Each row below holds a small network's activations on one input, seen along a few directions.
In each table, some parts of the input vary, and every possible input appears once, in random order.
A made-up example of a description, with smaller parts first: line(4) and (point or ring(11) or (values(2) and ring(8))).
Shared parts are said once, and a part with two or three values counts as separate values.
(in the rows, 128 means zero)

Other details of the inputs vary at random and push rows far along two fixed directions, the same in every table; ignore that.

Table:
R1: [109 159 111  68 136  83 102 123  90 131  75]
R2: [141  90 144 153 113 146 124 129 162 132 149]
R3: [106 105  86 151 150 146 132 132 170 172 164]
R4: [151 118 122 123 114 132 120 114 176 108 107]
R5: [163 115 164 131 131 144 136 116 149 108 156]
R6: [128 118 128 130 130 128 131  97 154 120 100]
R7: [111 127 149 162 116 139 152 116 121 110 110]
R8: [130 170 105  59 145  97  97 135  92 125  92]
R9: [201  93 223 152 109 185 168  59 189  44 112]
R10: [129 136 133 145 104 130 140 134 122 112 116]
R11: [113 111  81 142 150 138 125 144 169 166 176]
R12: [124 102  95 147 125 128 101 174 151 185 186]
R13: [107 178 132  94 138  99 141 137  52 115 109]
R14: [ 83 115  94 173 121 129 132 163 124 167 155]
R15: [114 152 139  76 141  85 107 130  55 142 100]
R16: [127 147 161 136 124 137 163 103 101  92 100]
R17: [102 124  84 173 129 140 127 174 125 169 177]
R18: [166 144 154  90 127 116 106 125 102 108 119]
Description of these inputs: values(3) and ring(6).
The inputs of R4 and R10 match in every part but the values(3) part. If R8 is changed in the same way as R4 into R10, which row does it become?
> R17
Which other rows does R6 become when the values(3) part takes its other values? List them by row number.
> R7, R15
Which other rows does R2 become when the ring(6) part takes its other values? List them by row number.
> R5, R9, R12, R15, R18

Table:
R19: [172 109 156 133 127 154 134  96 174  93 133]
R20: [126 131 155 144 123 143 150 116 119 102 120]
R21: [103 104 109 178 123 145 138 162 145 161 182]
R22: [127 165 157  99 126 112 134 111  69  94  75]
R23: [177 155 170  81 128 123 132  91 122  68  87]
R24: [ 98 145  81  96 131  99 111 120 136 138  75]
R25: [151 139 133  98 130 123 108 136 110 128 129]
R26: [149  93 112 149 119 145 103 155 169 160 178]
R27: [137 105 149 172 106 154 141 121 155 110 130]
R28: [114 160 134 101 124  95 133 132  66 122 103]
R29: [162  48 146 189 120 182 136 109 241 135 179]
R30: [108 163 128 111 133 105 135 126  71 128  99]
R31: [ 68 131  53  98 178  92  90 187  87 237 183]
R32: [132 170 171  94 127 110 150 106  67  81  84]
R33: [174  63 134 195 110 186 136 122 250 120 187]
R34: [ 99 112 102 182 133 150 150 150 140 162 177]
R35: [ 48 142  53 128 153  91  99 211  62 225 180]
R36: [141 134 159 137 107 127 144 104 120  95  95]
R37: [ 93 150  79 101 142 107 120 119 129 139  82]
R38: [183 141 179  75 119 117 119  85 129  65  82]
What is each input in this table made of?
> values(2) and (point or line(4) or ring(5))
The inputs of R23 and R33 match in every part but the values(2) part. If R31 is changed in the same way as R23 into R33, which row does it become?
> R29
Which other rows does R24 become when the values(2) part takes its other values? List them by row number.
> R37
Which other rows does R34 become when the ring(5) part takes its other values? List them by row number.
> R20, R22, R30, R32

Table:
R39: [156 125 152 117 126 134 131 106 142 103 117]
R40: [103 126  81 124 139 110 101 173 116 186 165]
R41: [120 143 137 113 129 113 130 128  95 124 113]
R42: [157 126 151 116 125 134 128 108 141 101 117]
R43: [ 93 129  96 142 139 120 125 163 110 170 161]
R44: [135 124 142 144 119 142 140 115 138 110 119]
R45: [123 133 110 110 131 114 111 138 124 143 123]
R46: [ 99 132 105 129 138 116 120 156 100 165 148]
R47: [133 124 144 140 119 138 140 113 135 110 116]
R48: [140 148 158 113 121 124 140 111 101  93 100]
R49: [166  97 156 153 113 161 137 104 188  97 136]
R50: [136 115 119 132 132 138 123 124 157 132 137]
R51: [138  67 110 197 120 179 133 131 231 147 183]
R52: [128 151 144 105 129 114 128 123  87 114 104]
R53: [ 95 138  97 132 137 115 126 153 106 159 142]
R54: [147 157 152  72 133 104 123  98  99  93  76]
R55: [102 147 106 121 135 113 125 147  95 148 129]
R56: [132 123 144 143 118 137 143 113 139 109 117]
What is each input in this table made of?
> values(2) and (line(4) or ring(5))
The inputs of R46 and R47 match in every part but the values(2) part. If R52 is changed in the same way as R46 into R47, which row does it become?
> R44
Which other rows does R53 become when the values(2) part takes its other values? List them by row number.
> R43
Which other rows does R40 become when the line(4) part takes its other values? List them by row number.
> R39, R42, R49
